These are the activations of a small network on made-up records, seen along a few directions, one row for each record.
After each row come some of the record's fields: Navil, Saku, Fonub, Nibe.
A field that a record lacks is left out.
Other fields move the rows too, some of them a lot.
(in the rows, 128 means zero)
[ 80 148 110 170 155 105 112 125 151 137 149  96  85 142 124 149]  {Navil: d2, Saku: z2, Nibe: h6}
[198 182 126 132 135 124 110  94  64 111 114 112  99 110 143 199]  {Navil: d2, Saku: z1, Nibe: h4}
[ 52  88 109 141 134 192 129 151 140 152 153 175 152 143  63 107]  {Navil: d1, Saku: z2, Nibe: h8}
[ 88 120 155 134 110  79 136 106 200 167 128 139 168 166  20  23]  {Navil: d2, Saku: z2, Nibe: h8}
[100 113  91 126 123 127 106 144 155  98 163 132 172 108 116  99]  {Navil: d2, Saku: z2, Nibe: h5}
[124 135 160 150 143  99 147  97 103 124 116 111  92 127 123  56]  {Navil: d2, Saku: z2, Nibe: h2}
[135 114 108 133 137 130 163 114 113 104 113 139  98 134 158 104]  {Fonub: n1, Nibe: h2}
[109 109 155 135 114 105 103 132 156 154 122 134 123 127  59 106]  {Navil: d2, Saku: z2, Nibe: h8}
[132 130 104 124 106 143 121  80 108 139 105 113 132 132 156 140]  {Fonub: n1, Nibe: h9}
[113 154 144  87 148 108 138 140 141 168 121  92 164 155  79  52]  {Navil: d1, Saku: z2, Nibe: h5}
[152 138  94 147 117 140 144 121  73 136 124 103 116 148 151 145]  {Fonub: n1, Nibe: h1}
[166 110 139  99 135 120 107 135 103 132 135 154 100 142 136 151]  {Fonub: n2, Nibe: h8}
[ 80 143 107  70 133 118 124  72 106 150 129 119 123 131 120 160]  {Navil: d1, Saku: z2, Nibe: h9}
[161 132 106 102  98 150 113 164  93 134 126 150  85 100 169 152]  {Fonub: n2, Nibe: h3}
[163 146 158 104 139 103 105 134 146 133 126 151 128 101 125 156]  {Navil: d2, Saku: z1, Nibe: h8}
[110 154 100 143 102 144 101 124 133 141 159  77 123  91 164 147]  {Navil: d2, Saku: z2, Nibe: h6}
[128 132 121 161 116 171 117 170 154 118 140  99  80 125  86 110]  {Navil: d2, Saku: z2, Nibe: h3}
[ 62 132 150 125 102 112 156 133 174 144 118 125 124 113 139 161]  {Navil: d2, Saku: z1, Nibe: h6}
[186 145 141 130 189 130 118 155  31  72 133  97  95 112 183 180]  {Navil: d2, Saku: z1, Nibe: h7}
[109 103 159 148 173  98  91 133 159 161 116 153 150 144 112  94]  {Navil: d2, Saku: z2, Nibe: h10}
[158 102 106 138 134 117 138 147 113 118 118 132 166 110 150 117]  {Fonub: n2, Nibe: h7}
[ 15 101  98 109 139 167 165  78 176 123 130 136 155 113  98  62]  {Navil: d1, Saku: z2, Nibe: h6}
[200 142 128 105 164 140  67 184  67 134 177 102  68  97 166 221]  {Navil: d2, Saku: z2, Nibe: h8}
[111 109 121 124 157 152 169 132 100 190 101 104 141 100  90  98]  {Navil: d1, Saku: z2, Nibe: h7}
[141 184 104 111 165 181  91 121  85 157 140 122  94 155 180  91]  {Navil: d1, Saku: z2, Nibe: h6}
[172 109 133  95 129 138 113 133 124 133 130 143 100 139 131 142]  {Fonub: n2, Nibe: h8}
[107 135 122 117 160  63 130 124 154 116 145 157  99 120  94  96]  {Navil: d2, Saku: z2, Nibe: h3}
[125 125 105 130 141 113 122  83 181 145 127 109 115  98 131 105]  {Navil: d2, Saku: z2, Nibe: h6}
[150 153 205 144 161 121 142 105 107 120 122 137  96 150 139 156]  {Navil: d2, Saku: z1, Nibe: h9}
[185 121 113 131 103 131 112 125  80 144 133 121 119 101 143 187]  {Fonub: n2, Nibe: h4}
[116 151 124 173 128 129  61 108 116 112  99 119 137 132 147 144]  {Navil: d2, Saku: z2, Nibe: h10}
[127  97 134 108 138 116 125 161 126 120 113 149 126 149 141 118]  {Fonub: n2, Nibe: h5}
[ 34  90 141 125  95  99 135 131 204 120 100 140 195 200  83  79]  {Fonub: n2, Nibe: h10}
[111 107 143 110 115 116 121 132 171 150 105 125 177 163 130  82]  {Fonub: n2, Nibe: h10}
[105 121 172  95 137 153 128 131 150  66 120  92 145 154 140 137]  {Navil: d2, Saku: z1, Nibe: h10}
[163  99 127 123 135 146 113 117 120 141 130 107  96 121 169 190]  {Fonub: n2, Nibe: h9}
[151 154 140 141 155 101  96 104  97  97  86 113 104  95 145 145]  {Navil: d2, Saku: z2, Nibe: h5}
[111 107 117 138 101 117 148 158 122 128 100 121 179 128 122 108]  {Fonub: n2, Nibe: h7}
[ 50 119 109 151  86 116 171 128 211 118 155 147 197 188  17 103]  {Navil: d2, Saku: z1, Nibe: h4}
[213 135 102  92 143 142 129  96  57 139 116 114 102 125 147 147]  {Fonub: n1, Nibe: h4}
[116 135 160  99 146 114 129 134  97 127 144 103  56 124 180 191]  {Navil: d2, Saku: z1, Nibe: h6}
[109 152 149 112 132  88 107 147 173 152 109  87 169 140 116 129]  {Navil: d2, Saku: z1, Nibe: h10}
[135 109 125 115 127  96 165 136 143 133 126 123 115 121 144  92]  {Fonub: n2, Nibe: h2}
[102 119 129 108 153 102 130 101 155  92 119 162 113 141  88 148]  {Navil: d2, Saku: z1, Nibe: h8}
[ 62 112 122 172 128 134  97 111 212 112  98 110 186 139  75  70]  {Navil: d2, Saku: z2, Nibe: h10}
[212 156  95 117 132 162 102 156  79 144 107 135  51 122 181 163]  {Fonub: n1, Nibe: h3}
[ 71  85 147 117 103 116 140 142 144  97 121 121 191  86  89  87]  {Navil: d2, Saku: z2, Nibe: h7}
[142 110 135 109 131 132 116 123 100 150 150 141 122 147 171 154]  {Fonub: n2, Nibe: h9}
[ 77 107 122 142 159 108 162 167 126  76 137 143 162 169 107 130]  {Navil: d2, Saku: z1, Nibe: h7}
[121 150  92 139 153 124 139 125 189 140 170 143 139 113 168 148]  {Navil: d2, Saku: z1, Nibe: h6}
[138  92 164 125 135 120 129 146  88 162 135 108  95 125  80 156]  {Navil: d2, Saku: z2, Nibe: h4}
[108 120 123 148 115 137 138  96 119 123 116 114  77 157 170 138]  {Fonub: n1, Nibe: h6}
[165 141  67 116 116 161 113 136 101 128 108 156  84 114 160 142]  {Fonub: n1, Nibe: h3}
[110 104 126 111 120 139 137 132 125 140 134 136  89 130 181 160]  {Fonub: n2, Nibe: h6}
[166 115 156 116 166 166 106 151 106 141 170  65  45 100 177 156]  {Navil: d2, Saku: z2, Nibe: h6}
[105 117 154 134 152 122 140 168 185  86 141 157 149 159  93 114]  {Navil: d2, Saku: z1, Nibe: h5}
[ 90 114  98 149 130 108 156 144 123 106  89 108 154 186  94  99]  {Fonub: n1, Nibe: h7}
[187 170 125 126 135 160  88 175  39  87 166 125  34 116 186 214]  {Navil: d2, Saku: z1, Nibe: h3}
[139 111 131 109 117 119 133  99 154 155 141 127 150 148 136 106]  {Fonub: n2, Nibe: h9}

Here are new rows. What are their fields?
[134 108 108 148 111  97 137 141 122 120 101 114 173 111 129 116]  {Fonub: n2, Nibe: h7}
[142  86 122 121 144 134 150 169 116 118 100 117 140 125 136 132]  {Fonub: n2, Nibe: h7}
[177 130  85 111 149 150 125  85 116 143 126 125  79 120 197 139]  {Fonub: n1, Nibe: h6}
[141 149 101 121  92 134 140 133 113 120 111 118  82 152 128 100]  {Fonub: n1, Nibe: h3}
[158 126 111 127 107 121 110 151  98 118 130 149  77 102 161 161]  {Fonub: n2, Nibe: h3}
[105 131 136 115 152 109  74 125  93 129 101  90 111  97 157 177]  {Navil: d2, Saku: z2, Nibe: h10}
[126 109 147  99 116 145 108  89 121 119 138 119  88  91 169 137]  {Navil: d2, Saku: z2, Nibe: h6}
[132 127 162 123 152 130  96 124 103  64 125 113 110 122 128 103]  {Navil: d2, Saku: z2, Nibe: h5}
[198 112 117 122 183 167  89 151  63  77 131 102 102  79 179 184]  {Navil: d2, Saku: z2, Nibe: h7}
[191 133 112 122 154 160 100 115  91 158  99 111  68 133 191 208]  {Fonub: n1, Nibe: h9}
[107 114 155 118 130  99 135 124 180 129 121 114 170 152  72  10]  {Navil: d2, Saku: z2, Nibe: h5}
[166 124 108 126 173 113 115 145 110 121 109  56 126  94 116 120]  {Navil: d2, Saku: z2, Nibe: h7}
[184 122 114 121 141 147 120 106  43 128 118 123  64 138 143 189]  {Fonub: n1, Nibe: h4}
[146 145 133 146  83 153 116 156 133 144 114 114 108  77 119 111]  {Navil: d2, Saku: z2, Nibe: h3}
[ 39 109 130 133 106 106 152 108 212 138 108 152 168 150  76 141]  {Navil: d2, Saku: z1, Nibe: h9}
[180 102 115 112 127 146 125 133  91 132 128 115  94 112 131 193]  {Fonub: n2, Nibe: h4}
[154  86 104 138 151 114 147 148 139 104 109 115 148 115 131 128]  {Fonub: n2, Nibe: h7}
[112 164 129 148 103 140 102 101 167 112 101 126 196 138 147 118]  {Navil: d2, Saku: z1, Nibe: h10}
[ 95 124 128 132  80 127 142 123 149 157 132 129 133 136 161 114]  {Fonub: n2, Nibe: h6}
[ 42 136 127 138  70  95 169 135 236 113 109 172 168 128  45  68]  {Navil: d2, Saku: z1, Nibe: h3}
[137 130 113 143 126 105 134 120 152 133 163 177 175 123  91 138]  {Navil: d2, Saku: z1, Nibe: h4}
[184 101 105 129 152 125 136 154 105 123 118 111 142 101 160 134]  {Fonub: n2, Nibe: h7}
[119 114 126 121 105 101 130 137 154 131 115 152 174 145 123  69]  {Fonub: n2, Nibe: h5}
[188 148 120 120 143 129 114 144  81 138  92 102  99 145 169 122]  {Fonub: n1, Nibe: h5}
[186 114 134  85 140 142 105 144 103 140 131 135  88 136 147 159]  {Fonub: n2, Nibe: h8}
[151 177  92 137 114 123  96 137 121 120 141 102 100  83 127 120]  {Navil: d2, Saku: z2, Nibe: h3}
[175 148 126 118  99 155  91 114  34 112 140  73 104  71 148 194]  {Navil: d2, Saku: z2, Nibe: h4}
[111 131 113 134 104 168  97 119  98 106 186 119 111 110 181 149]  {Navil: d2, Saku: z2, Nibe: h6}
[177 136  90 138 114 145 116 101  64 140 118 125 100 133 139 169]  {Fonub: n1, Nibe: h4}
